Each row below holds a small network's activations on one input, seen along a few directions.
In each table, some parts of the input vary, and every possible input appears once, in random order.
A made-up example of a description, with smaller parts first: ring(8) and (point or line(9) or (values(3) and line(4))).
Shared parts are said once, and a part with two or three values counts as separate values.
In the rows, zero is written as 128.

Other details of the inputs vary at random and push rows far along two fixed directions, the same in every table; ignore that.
To show where, the next rows are all for the same input, with only those details redrawn:
[126, 148, 104, 146,  95,  60, 184, 160, 128,  80, 112, 200, 156,  70, 114,
 192]
[105, 144,  72, 176, 194, 211, 141, 195, 150, 123, 112,  71, 127, 109, 146,
  82]
[127, 140, 118, 138, 103,  68, 164, 153, 124,  87, 106, 193, 151,  76, 115,
 179]
[142, 109, 175,  90,  86,  39, 106, 117,  96,  92,  85, 221, 143,  86, 103,
 172]
[118, 104, 136, 126, 201, 216,  60, 157, 123, 143,  88,  73, 110, 131, 137,
  46]
[119, 125, 117, 140, 162, 161, 112, 163, 126, 119,  98, 118, 128, 105, 129,
 101]
[142,  78, 205,  69, 138, 114,  29, 109,  86, 126,  69, 162, 116, 121, 110,
  94]
[130,  87, 172,  95, 175, 175,  34, 133, 103, 138,  75, 112, 110, 129, 125,
  60]

A family of inputs:
x1: [111, 112,  82, 163, 126, 110, 175, 111, 167, 111, 186, 117, 127, 128, 115,
 134]
x2: [154, 129, 115,  87,  67,  66, 150,  61, 125, 124, 127, 154, 146, 134,  85,
 169]
x3: [105,  90, 151, 130, 133, 125, 118, 113, 169, 130, 130, 170, 112, 102, 102,
 135]
x4: [103,  96, 153, 133, 132, 118,  99,  97, 150, 123, 148, 154, 112, 140,  88,
 108]
x5: [122, 180,  51, 157, 146, 171, 190, 146, 155, 109, 140,  92, 171, 105, 183,
 129]
x6: [122, 155,  40, 181, 147, 141, 188, 166, 144,  93, 156,  64, 151, 127, 145,
 113]
x7: [130, 107,  91, 145, 137, 160, 124, 113, 138, 149, 149,  62, 135, 154, 102,
  94]
x8: [126,  98, 148, 120, 120, 140,  99, 118, 135, 153, 102, 145, 133, 111,  84,
 129]
x9: [185, 143, 158,  92, 128, 127, 112, 127,  94, 110, 150, 129, 127, 183, 137,
 116]
x10: [127, 130, 199, 125,  96,  36,  96, 100,  84, 119, 103, 156, 121, 127,  98,
 152]
x11: [135, 127, 109, 132, 104, 163, 104, 180, 121, 179, 157, 144, 103, 173, 134,
 131]
x12: [153, 159,  91, 100,  87,  53, 173,  99, 119,  78, 124, 148, 151, 124, 128,
 162]
x13: [133,  81, 161,  68, 155, 152,  59,  42, 143, 145, 136,  99,  89, 172, 116,
  69]
x14: [141, 141, 110, 150, 167, 181, 170, 130, 167, 136, 209, 106, 111, 185, 133,
 115]
x15: [149,  96, 201,  99, 118,  70,  62,  74,  79, 142, 106,  91, 109, 152, 124,
 107]
x16: [158, 183, 131, 169, 162, 169, 166, 160, 117, 142, 164,  51, 106, 182, 166,
 122]
x17: [ 94, 128,  89, 144, 134, 199, 174, 139, 160, 150, 126,  95, 154, 105, 132,
 132]
x18: [121, 116, 209,  87,  90,  70, 122,  87,  96, 137,  86, 159, 132,  91, 146,
 163]
x19: [146, 146, 152, 104, 114,  77, 127,  79, 108, 134, 108,  89, 115, 143, 139,
 133]
x20: [133, 140, 109, 115,  96, 134, 151,  83, 142, 147, 131, 140, 172, 111, 129,
 162]
x21: [108, 177,  98, 202, 126,  95, 212, 177, 146, 120, 122, 124, 132,  71, 137,
 184]
x22: [132, 123, 137, 120, 115,  89, 128, 143, 114,  99,  97, 179, 140,  90, 116,
 150]
x23: [112, 178,  98, 170, 176, 199, 155, 133, 147, 163, 126,  28, 138, 121, 197,
 101]
x24: [109, 132,  88, 157, 113, 135, 155, 184, 159, 150, 195, 179,  93, 158, 149,
 154]
x25: [178, 108, 183,  80, 148, 187,  66,  97, 103, 173, 151,  90, 113, 212, 104,
  81]
x26: [131, 158, 127, 166, 122, 145, 117, 201, 102, 171, 142, 114,  74, 165, 182,
 139]
x27: [126, 123, 137, 130,  73,  64, 131, 104, 121, 121, 128, 182, 153, 125,  57,
 164]
x28: [102, 154,  71, 155, 118, 134, 213, 103, 194, 115, 179, 150, 158,  91, 154,
 180]
x29: [ 82,  97, 131, 121, 149, 181, 142, 111, 173, 135, 142, 124, 124, 106, 141,
 120]
x30: [108, 120, 127, 108, 144, 168, 131, 136, 123, 118, 105, 115, 144, 107, 160,
 107]
x31: [146, 156, 100, 130,  64,  75, 149, 199, 100, 113, 154, 210, 119, 136, 158,
 185]
x32: [129,  99, 175,  98, 158, 144,  29, 116,  88, 124,  95, 109, 117, 160, 103,
  54]
The inputs of x4 and x27 match in every part but one. If x29 is changed in the same way as x4 into x27, which row does it become?
Answer: x17
Describe the family of inputs behind these rows.
Answer: line(4) and (values(2) or ring(6))
Change only the ring(6) part in x21. List by row number the other rows that result.
Answer: x10, x15, x18, x19, x23
Change only the ring(6) part in x30. List by row number the other rows that result.
Answer: x5, x6, x12, x22, x32

A family of inputs:
x33: [133, 161,  90, 154, 134, 178, 189, 120, 159, 154, 182,  73, 145, 158, 141,
 138]
x34: [ 88, 134,  92, 169, 202, 223, 130, 150, 162, 148, 105,  40, 116, 101, 140,
  67]
x35: [162, 157, 129, 135,  93,  42, 167, 132, 117,  96, 173, 161, 116, 156, 102,
 180]
x36: [148, 101, 149,  90, 110, 112,  82,  72, 116, 157, 151,  95, 130, 181, 107,
 105]
x37: [111, 164,  44, 164, 181, 209, 164, 170, 161, 112, 109,  64, 153,  91, 148,
  90]
x38: [139, 160, 105, 134,  77,  58, 177, 164, 109,  76, 100, 207, 169,  77, 130,
 178]
x39: [ 98, 148,  78, 184, 192, 220, 141, 204, 140, 133, 109,  57, 117, 112, 159,
  83]
x40: [162, 112, 208,  57, 107,  92,  73,  89,  98, 157, 142, 157,  94, 176, 157,
 124]
x41: [134,  78, 201,  70, 131, 114,  52,  78, 101, 130,  65, 144, 125, 106, 110,
 100]
x42: [ 84, 108,  56, 170, 186, 245, 148, 159, 195, 143, 164,  88, 127, 138, 124,
  75]
x43: [109, 152, 126, 173,  72,  37, 183, 157, 127, 100, 113, 208, 145,  63, 121,
 211]
x44: [169,  99, 183,  72,  89,  93,  37,  85,  77, 162, 127, 137,  95, 199, 108,
 118]
x45: [111, 147,  62, 176,  68,  70, 228, 190, 170,  86, 185, 241, 155,  89, 111,
 226]
x46: [133, 130, 143, 100, 121, 131, 134,  75, 138, 138, 166, 114, 120, 158, 161,
 136]
x47: [139,  81, 190,  58, 136, 125,  48,  83, 100, 124,  61, 138, 130, 113, 114,
  88]
x48: [174, 106, 207,  72, 105, 125,  60,  84,  79, 175, 131, 147,  99, 193, 128,
 125]
x49: [122,  95, 196,  98, 123,  92,  62, 121,  86, 133,  82, 165, 111, 105, 119,
 129]
x50: [119, 139, 105, 150, 153, 170, 128, 182, 120, 117,  96, 105, 130, 107, 150,
 101]
x51: [ 93, 162,  87, 182,  90,  44, 229, 130, 159,  89, 124, 188, 162,  45, 109,
 223]
x52: [131, 125, 110, 152, 192, 181, 127, 115, 146, 132, 177,  29, 122, 193, 120,
  63]
The inputs of x45 and x42 match in every part but one. If x40 is changed in the same way as x45 into x42, which row does it become?
Answer: x46
Describe the family of inputs behind these rows.
Answer: values(2) and (point or line(4) or line(5))
Change only the values(2) part in x48. List by row number the other rows that result.
Answer: x33
